Questions about the matrix below.
1) Give the bottom entry of the column that holds the smallest entry.
2) Give the 1st entry on the main diagonal.
3) Give the first entry of the largest entry's row.
4) Give the last entry, reading row by row.
5) Give the entry just right of the largest entry.
6) Give the smallest entry in the first row.
7) Give the entry in the top-right corner.
8) Give the entry in the bottom-left corner.
[[-20 -23  -4 -14 -24   6  -2]
 [  6   7  29  13  -3  -6 -11]
 [  2   2  -4   1   3   4   2]
 [ 30  22  38  23  30  28 -10]
 [ -1   1  -9   0   2  14   4]
 [ -1  -6 -62 -23   2 -18  18]
 [ -9 -24 -44 -29  12  36  18]
 [-21  20 -10  21 -23 -26   7]
 [  6   3   8   3  11   5   0]
 [  5  -2  -6  -7   9  -9   2]
 [ 14 -21 -14 -26   9  23  -3]
 [ -3  -1  -7  -2   1  -1   4]]
1) -7
2) -20
3) 30
4) 4
5) 23
6) -24
7) -2
8) -3

[[198, 816, 723, 609, 481, 258, 707, 800, 649, 621], [594, 359, 764, 622, 751, 873, 664, 657, 883, 294], [942, 24, 298, 334, 503, 779, 150, 15, 125, 366], [388, 511, 382, 424, 324, 407, 385, 314, 338, 612], [575, 378, 739, 607, 730, 849, 649, 643, 865, 305]]
The entry just left of 407 -> 324
The entry just right of 382: 424
The entry just right of 298: 334
Read off the entry just right of 723.
609
Read off the entry just right of 942.
24
Read off the entry just right of 511.
382
The entry just right of the smallest entry: 125

4,4,1,4,2,2,2,2,1,4,5,2,3,5,2,4
4,4,5,4,5,5,4,4,5,4,3,4,4,3,5,4
4,4,6,4,6,5,6,6,6,4,4,5,5,4,6,4
4,4,2,4,2,2,2,3,2,4,4,3,3,4,2,4
4,4,7,4,7,6,6,6,7,4,4,6,6,4,7,4
4,4,3,4,3,3,3,3,3,4,4,3,3,4,2,4
4,4,3,4,3,3,3,3,3,4,3,3,3,4,3,4
Counting starts at 0.
The entry in row 0 and column 0 -> 4
The entry in row 0 and column 2: 1
The top-right entry?
A: 4
The entry in row 0 and column 1?
A: 4
The entry in the bottom-left corner -> 4
The entry in the bottom-right corner is 4
The entry at row 2, column 0?
A: 4
The entry at row 1, column 0: 4
The entry at row 1, column 2: 5
The entry at row 1, column 1?
A: 4
The entry in row 2 and column 1?
A: 4

B = ((-550, -306, -455, -527, 499, -457, -268, -770, -494, 29, -404, 592, 627, 419, 605), (-104, -363, -321, -68, 745, -542, 436, -198, 266, -80, -800, 276, 384, 189, 355), (382, -741, 402, -362, 656, 251, -40, 468, 976, -889, 228, -524, -373, -400, -471), (-578, -139, -106, -203, -275, 816, -160, -681, -91, 276, -65, 579, 713, 830, 723), (-489, 575, -195, 546, -275, 775, 639, -369, -120, 754, -191, 423, 796, 856, 719), (-600, -513, -300, -642, 78, -415, -613, -870, -612, -40, -241, 639, 651, 514, 662), (-319, 147, -151, 406, 526, 636, 754, -104, 702, -108, -533, -246, 61, 199, -61), (-161, 785, -65, 444, -636, -68, -145, -276, -967, 892, 37, 596, 460, 520, 532), (-545, -175, -526, -25, 710, -61, 567, -620, 147, 56, -907, 216, 580, 353, 344), (395, -643, 114, -626, 186, -519, -795, 114, -166, -541, 324, 106, -107, -360, -120), (-168, -204, -398, -66, 819, -395, 418, -195, 401, -80, -946, 103, 320, 1, 91))
The centre entry: -870
The 1st entry in reading order -> -550
Find the entry just right of -741.
402
The entry just left of 575 -> -489
The entry just left of 526: 406
The entry just left of 592 is -404
The entry just right of the centre entry: -612
The entry just right of the largest entry -> -889
Find the 3rd largest entry.
856
The 2nd entry in reading order: -306
The entry just left of -681 is -160
The smallest entry is -967
The fourth entry in reading order -> -527
The entry just left of -907: 56
The entry just right of -457: -268
The entry just left of 444 is -65
The entry just right of 423 -> 796
Find the entry just left of 745.
-68
The 3rd entry in reading order -> -455

[[-10  22  -8  26 -35  36 -18  -5 -12  11  45 -10 -19  23  34  -8]
 [ 21  -2  30 -47  32 -17 -29  19  11  17  30  13 -12  18  22 -13]
 [-15  30 -65  24  -9  10  11  -2  14 -32   8 -25   5   8   9  13]
 [  8 -12 -31   6  16 -24  54  -5  -9 -19 -48   0  11 -13 -22  15]
 [-18 -18  48 -10   1  -1 -37  -3  23   6 -21   6  23 -32 -41  -5]
 [ 29 -30  50 -29  21 -23  15   5 -23  28 -16  26  -9  -1  -2 -10]
 [-17  20 -16  41 -45  40  -4 -12 -16   7  29 -13 -13  11  22  -3]
 [-36  11 -26  33 -22  17 -10 -13  23 -27 -21 -21  25 -26 -32  12]
 [ 18  -6  37  -4 -13  14  -7   3 -31  35  36  15 -28  24  35 -17]]
The third entry on the main diagonal: -65
The entry just left of the largest entry: -24
The entry in the bottom-right corner is -17
Report the third entry on the diagonal from the top-right corner.
Answer: 8
The largest entry in the last row: 37
The entry just left of the smallest entry -> 30
The first entry, reading row by row: -10
Report the smallest entry in the last row.
Answer: -31
Report the entry just left of 10.
Answer: -9
Report the largest entry in the first row.
Answer: 45
The second smallest entry: -48
The top-right entry is -8
Report the fifth-last entry, reading row by row.
Answer: 15
Report the first entry of the smallest entry's row.
Answer: -15
Report the last entry of the largest entry's row.
Answer: 15
The entry directly below the largest entry -> -37
The top entry of the column that holds the largest entry -> -18
Report the entry directly below the smallest entry.
Answer: -31
The 3rd largest entry is 48
Report the entry directly below 20.
Answer: 11
The second entry, reading row by row is 22
The entry just right of the smallest entry -> 24
The third smallest entry is -47
Report the entry just right of -41.
Answer: -5
The entry just right of 0: 11
The maximum -> 54
Report the 4th entry, reading row by row.
Answer: 26
Report the entry directly above the smallest entry.
Answer: 30
The smallest entry in the first column -> -36
